These are the activations of a small neural network, seen along a few directions. Each row is one input.
Each table varies a few parts of the input and shows all the possible inputs, shuffled.
A made-up example of a description, with smaller parts first: one of 6 places along a line, together with either a single point or one of 9 places around a ring or (one of 2 separate values, together with one of 5 places around a ring).
Shared parts are said once, and a part with two or three values counts as separate values.
In the rows, zero is written as 128.

Other details of the inputs shift rows strongly along two fixed directions, in all tables alike. That doesn't count.

Table:
r1: [110 194  89 188 147 147  92 186 158  70  64  83 114 122  96 172]
r2: [151 151 152 110  95 104 121 138 123 119 137 170 134 161  96  72]
r3: [161  75  98 155 170 147 135 120 171 126 108  84 143  97 186 225]
r4: [108 183  52 179 136 113  82 203 164  92  75  42 109  95 133 179]
r5: [131  58 142 106 145 136 166  75 120 180 167  95 150  96 174 176]
r6: [118 120 126 107 108  99 130 109 117 143 137 152 131 139 139  90]
r7: [ 99 202 119 133  71 110  74 203 113  98 117 153 109 147  73  62]
r8: [161  46 187  52 149 103 192  31 123 155 180 139 154 145 179 134]
r9: [109 126 140 128 107 130 136 112  83 144 134 191 105 166 116  39]
r10: [140 155 132 131 103 128 105 169 118 137 144 210 118 157  80  59]
r11: [144 147 142 125 113 142 132 123 118 129 132 177 115 152  81  68]
r12: [147 111  96 166 170 152 139 123 168 102  90  78 115 105 156 187]
r13: [123 104 104 151 173 145 161 105 134 121 114  35 122  94 170 212]
r14: [125 145 121 147 150 136 121 151 158 122 109 102 146 105 135 194]
r15: [119 104 122 135 115 130 117 139 105 156 137 182 127 134 129  78]
r16: [146  90 210  47 126 115 166  59 125 142 159 117 164 128 144 143]
r17: [100 179 101 160 104 131  77 190 120 125 132 153 125 124  88 101]
r18: [112 115 173  84 121 137 159  68  86 142 168 141 125 138 130 113]
Description of these inputs: one of 3 separate values, together with one of 6 places around a ring.
Changing only the choice among 3 separate values turns r1 into r16. The same change can be made to r11. Which row results?
> r2
Which other rows does r15 become when the place on the ring of 6 takes its other values? List them by row number.
> r3, r5, r10, r14, r17

Table:
r19: [105 157 138 123  88 136 108 134 109 122 125 190 133 169  95  56]
r20: [119 172 111 152 101 121  83 193 123 123 134 147 124 126  87  99]
r21: [ 94 110 180  82  89 134 149  85  66 165 175 167 126 162 117  66]
r22: [134 170  57 167 143 110  98 183 185  79  83  50 118  95 131 197]
r23: [126 117  48 198 113 149  99 167 133 136 102 192  87 122 142  61]
r24: [137  99 134 121 169 138 163  91 130 119 130  37 117  99 164 203]
r25: [174  62 207  55 136 117 167  58 127 169 169 163 163 139 155 127]
r26: [128 180 133 120  81 107  79 187 124 137 147 214 121 160  69  33]
r27: [117  80 191  76 141 133 183  34  87 150 162 131 144 134 152 141]
r28: [160  98 142 100 146 111 155  97 152 123 114  89 141 128 155 162]
r29: [128 179 108 167 133 147 102 173 140 102  95 142 115 125  80 128]
r30: [141 160 112 150 134 133 127 137 152  89 102 115 116 140 126 138]
r31: [163 109 138 128 174 148 150 117 161 103 111  98 152 110 154 207]
r32: [111 199 131 144  84 127 114 152 106 125 122 194  93 170  52   6]
r33: [140  54 176  72 149 116 172  51 136 145 143  95 170 113 189 186]
r34: [120 183  74 202 139 155  79 213 164  89  82  77 109  92 100 186]
r35: [136 125 115 119 144 114 137 125 125 121 127  62 124 105 144 168]
r36: [114 104 152  83 115 106 137  97 117 144 160 135 152 130 146 123]
r37: [ 99 139  85 156 147 127 111 165 141 103  99  40 139  75 160 212]
r38: [117  62 127 143 134 132 148 101  83 216 178 222 116 167 144  62]
What do these inputs look like to the network?
> either one of 2 separate values or (one of 3 separate values, together with one of 6 places around a ring)
Start at r34 and move only the place on the ring of 6, one step at a time. The first step leads to r29. Which rows follow, in order?
> r31, r25, r26, r20
List by row number the other inputs of the same sort as r23.
> r38

Table:
r39: [109 108 107 122 144 123 156 105 113 126 140  53 120  86 161 169]
r40: [ 98 167  61 163 117 100  88 203 134 105  99  72 129 107 129 155]
r41: [118  96 126 140 177 152 173  66 133 126 107  56 131 113 178 210]
r42: [159 135 117 144 132 138 110 146 140 143 145 200 127 148 108  99]
r43: [148  86 170  94 123 120 139 110 116 183 165 165 152 127 133 132]
r44: [104 170 123 170 120 150 121 148 104 138 128 155 103 158  75  89]
r45: [149 153  80 205 154 175 106 179 166 105  82 107 107 104 123 162]
r46: [127 211 151 118  90 116  92 167 138  75  89 151 137 156  68  84]
r47: [141 186 194  84  98 121 116 150 123 109 151 183 132 170  50  66]
r48: [ 86 135 131 117  97 116 100 146 107 130 136 148 138 136 135 101]
r49: [117 140 105 168 110 155 111 156 136 107  90 173 100 146 113  79]
r50: [100 161 130 139  98 120  88 185  96 136 148 164 128 134  97  95]
r51: [169 118 150  78 151 118 156  85 179  86 125  22 140 109 150 218]
r52: [147  86 116 118 146  98 133 132 157 143 126  85 146  94 171 174]
r53: [121  96 154 100 139 116 179  68  89 154 148 121 108 151 133 107]
r54: [109  95 170  92 126 142 168  79  72 157 182 139 134 120 124 121]
r55: [103  78 168  77 129 137 169  38  80 156 168 115 145 123 163 136]
r56: [152 119 129 133 115 134 135 121 112 140 133 161  92 146 129  58]
r57: [133 101 110 136 151 123 108 134 174 130  93  88 155  86 173 198]
r58: [145  78 160  91 120 120 156  72 125 153 157 219 146 164 142  83]
r59: [153 167  37 201 152 113  85 198 195  88  78 112 116 109 130 152]
Changing only one part turns r39 into r54. The same change can be made to r40. Which row results?
> r50
What do these inputs look like to the network?
> one of 3 separate values, together with either a single point or one of 6 places around a ring
Which other rows does r48 become when the place on the ring of 6 takes its other values? List them by row number.
> r41, r49, r55, r57, r58
